[ 99  77 152  84]  (61)
[ 78 125 151 113]  (34)
[173 157 179 136]  (40)
[110  85 146 159]  (79)
[126  96 132  77]  (36)
[ 96 126 135 101]  (78)
[ 93 126 135 101]  (104)
[ 90 140 151 178]  (65)
q: [ 93 126 135 101]
(104)
both (61) (36): 
[77]
q: [110  85 146 159]
(79)
q: [ 96 126 135 101]
(78)
both (34) (65): 
[151]
q: [ 96 126]
(78)

[138 133 123 127 137 133 120 154 115 107 141 125 110 126 150 138 143 130
 144 134 135 143  98 122 129 126 137 106 108 112 142 118 135 150 150 121
 127]  (36)
[142 110 135 146 117 137 103  96 148 140  97 129 121 121 117 120 136 125
 134 111 128 134 146 116 134 120 144 125 131  80 136 154 128 120 139 168
  96]  (71)
[142 110 135 146 117 137 103  96 148 140 124 129 121 121 117 120 136 125
 134 111 139  98 114 148 131 139 132 150 113 181 123 134 119 108 107 103
 131]  (37)
q: [142 110 135 146 117 137 103  96 148 140  97 129 121 121 117 120 136 125
 134 111 128 134 146 116 134 120 144 125 131  80 136 154 128 120 139 168
  96]
(71)
q: [138 133 123 127 137 133 120 154 115 107 141 125 110 126 150 138 143 130
 144 134 135 143  98 122 129 126 137 106 108 112 142 118 135 150 150 121
 127]
(36)

[149 109 126 114 181 105 171 140  99 125]  (71)
[126 114 179 105 109 122 116  98 107 138]  (104)
[149 109 126 108 181 105 124 122 127 113]  (34)
q: [126 114 179 105 109 122 116]
(104)
q: [149 109 126 108 181 105 124 122 127 113]
(34)
q: [124 122 127]
(34)
q: [109 126 108 181 105 124 122]
(34)
next: [126 108 181 105 124 122]
[127 113]
q: [108 181]
(34)

[169  63 105 159 138 120 125 129 100 129 130 106 157 104 162  83 144 129
 142 113 121  77 143 149 142  94 118 167 107 129 128 156 121  84 113 126
 135 127 109 106 133 123 116 103 108 105 148 104 159 102 121 146] = (104)
[113 124  93  83 154 133 116 121 109 133 133 127 113 140 159 119 129 137
 146 142  94 109 153 104 157 143 174 128 116 140 111 111 135 145 161 124
 161 165 115 146 130 132  97 146 125 105 115 110 130 159 169 122] = (78)
[139 134 116 140 140 128 115 129 140 133 116  91 153  83 159 104 132 151
 139 155 101  73 126 147 169  66 125 154 110 128 139 170 120  87 110 148
  86 135  99 137 125 118 134 116 121 106 130 105 178 117 130 143] = (34)
[126 151 146 102 127 137 136 132 146 104 163 140  96 167  84 164 113 107
 137 123 138 169 111 103  88 191 152 167 107 158 157  93 122 170 142 130
 135 125 138 123 118 111 135 114 141 152 124 150  95 133 135  84] = (60)
q: [139 134 116 140 140 128 115 129 140 133 116  91 153  83 159 104 132 151
 139 155 101  73 126 147 169  66 125 154 110 128 139 170 120  87 110 148
  86 135  99 137 125 118 134 116 121 106 130 105 178 117 130 143]
(34)
q: [169  63 105 159 138 120 125 129 100 129 130 106 157 104 162  83 144 129
 142 113 121  77 143 149 142  94 118 167 107 129 128 156 121  84 113 126
 135 127 109 106 133 123 116 103 108 105 148 104 159 102 121 146]
(104)
next: [169  66]
[125 154]

[130 157 186 172 157 129] : (79)
[172 129 157 186 136 130] : (29)
[130 129 157 186 136 124] : (36)
q: [172 129 157 186 136 130]
(29)
q: [172 157]
(79)
next: [130 157]
[186 172]
q: [130 129 157 186 136 124]
(36)
q: [130 157 186]
(79)

[179  94 177  77 113 128 107 126  90 154  76 107 158  88]  (60)
[127 125 124 129 124 129 126 124 130 129 128 124 124 126]  (40)
[179  94 177  77 113 128 107 126  90 154  76 143 107 156]  (71)
[135 134 134 135 134 135 134 134 135 135 135 134 134 134]  (78)
[133 136 133 136 135 134 135 135 135 133 136 136 134 136]  (37)
[158  80  93 145  63 168  96  71 169 126 129  64  78  88]  (104)
[ 95 176 156 115 190  89 160 182  91  73 130 190 173 168]  (29)
[179  94 177  77 125 128 107 126  90 154 137 137 136 137]  (34)
[ 89 149  88 164 134 127 140 125 155 108 164 139 101 154]  (65)
both (71) (104): 
[126]
q: [179  94 177  77 125 128 107 126  90 154 137 137 136 137]
(34)
next: [ 88 164]
[134 127]

[178 129  83 125 131 131 100 126  80]  (78)
[178 129  83 108 131 131 100 125 151]  (61)
[138 116 124 162 156  83 175 131 136]  (40)
[106 131 146 117 137 182  66 122 140]  (79)
[ 69 130 138 116 124 164 125 125 151]  (71)
[ 69 130 138 116 124 164 125 125 128]  (34)
[147 128 107 111 135 107 121 127  96]  (29)
next: [117 137]
[182  66]
next: [ 83 108 131]
[131 100]
both (71) (78): 
[125]
q: [ 83 125]
(78)
q: [ 69 130 138 116 124 164 125 125 128]
(34)
q: [178 129  83 125 131 131 100 126  80]
(78)
q: [124 162 156  83]
(40)

[137 102  99 139  97 123  86 130  87 156 118 109 143  95] = (104)
[106  78 131 128 114 154  88 142 116 114  99 105 116  97] = (34)
[132 147 157 109 131 121 154  91 119 103  79 129  89 138] = (36)
[104 127 108 104 125 121 102  92 109 122 107 125 129 135] = (65)
[119 132 172 104 127 108 103 125 121 102  92 131  88 159] = (71)
[157 147  93 142  88 128 154 114 100 157 131 131 119 107] = (78)
[117 140 122 142  99 134 136 102 127 157 136 131 180  98] = (29)
[120 111 158 111 123 108  92 119  88 118  77 131  98 110] = (37)
[100 100 154 125 113 134  82 107 126 141 136 108 180 105] = (79)
[163  96 133 102  88 112 140 144 115 125 124 122 164 159] = (60)
[163  78  95 110 131 113 111 144 104 120 111 109 115 145] = (40)
[118 134 132 127 154 120 141 144 127 105  91 125  83 116] = (61)
next: [142  88 128 154 114]
[100 157]
q: [128 114]
(34)
next: [104 127 108 103 125 121 102  92]
[131  88]
both (104) (36): 
[109]

[129 117 106 126  98 134 134 133 112 100 114 111 148 123 121 131  96 118
  97  98 112  94 130 129 112 120 133]  (79)
[111  95 124 118 149 112 118 152 119 132  97 114 102 146 108 105 130 140
 130 161 136 147 110 101 106 126 117]  (78)
[109 127 104 121  90  98 115  91 105 137 126 113 164 100  97 103  95 148
  98 148 105 106 107 117 133 122 102]  (60)
[130 140 127 137 151 129 142 117  95 114 156  90 141 102 105  91  88 128
  87 169 101 157 111 150 159 125 109]  (61)
[123 116 156 100  98 119 120 126 164 132 105 156 120 128 136 129 146 142
 155  78 149  97 111 114  93 160 123]  (37)
[111  95 124 118 116 112 118 159 119 132  97 114 102 146 108 115 130 140
 130 161 136 147 110 101 106 126 117]  (29)
[144  89 114 136 156 124 103 166 127 123  90 128 109 173 147 157 150  91
 137 139 114 133 133  96  98  70 150]  (71)
[129 117 106 126  98 134 145 133 112 100 114 111 148 123 121 131  96 118
  97  98 112  94 130 129 112 120 142]  (40)
[151  97 152 142 122 139  99  88 142 145 101 143 129  91 148 133 143 176
 136 106 150 120 144  93  94 172 143]  (34)
q: [111  95 124 118 116 112 118 159 119 132  97 114 102 146 108 115 130 140
 130 161 136 147 110 101 106 126 117]
(29)
q: [129 117 106 126  98 134 134 133 112 100 114 111 148 123 121 131  96 118
  97  98 112  94 130 129 112 120 133]
(79)
q: [102 146 108 115 130 140 130 161 136 147]
(29)

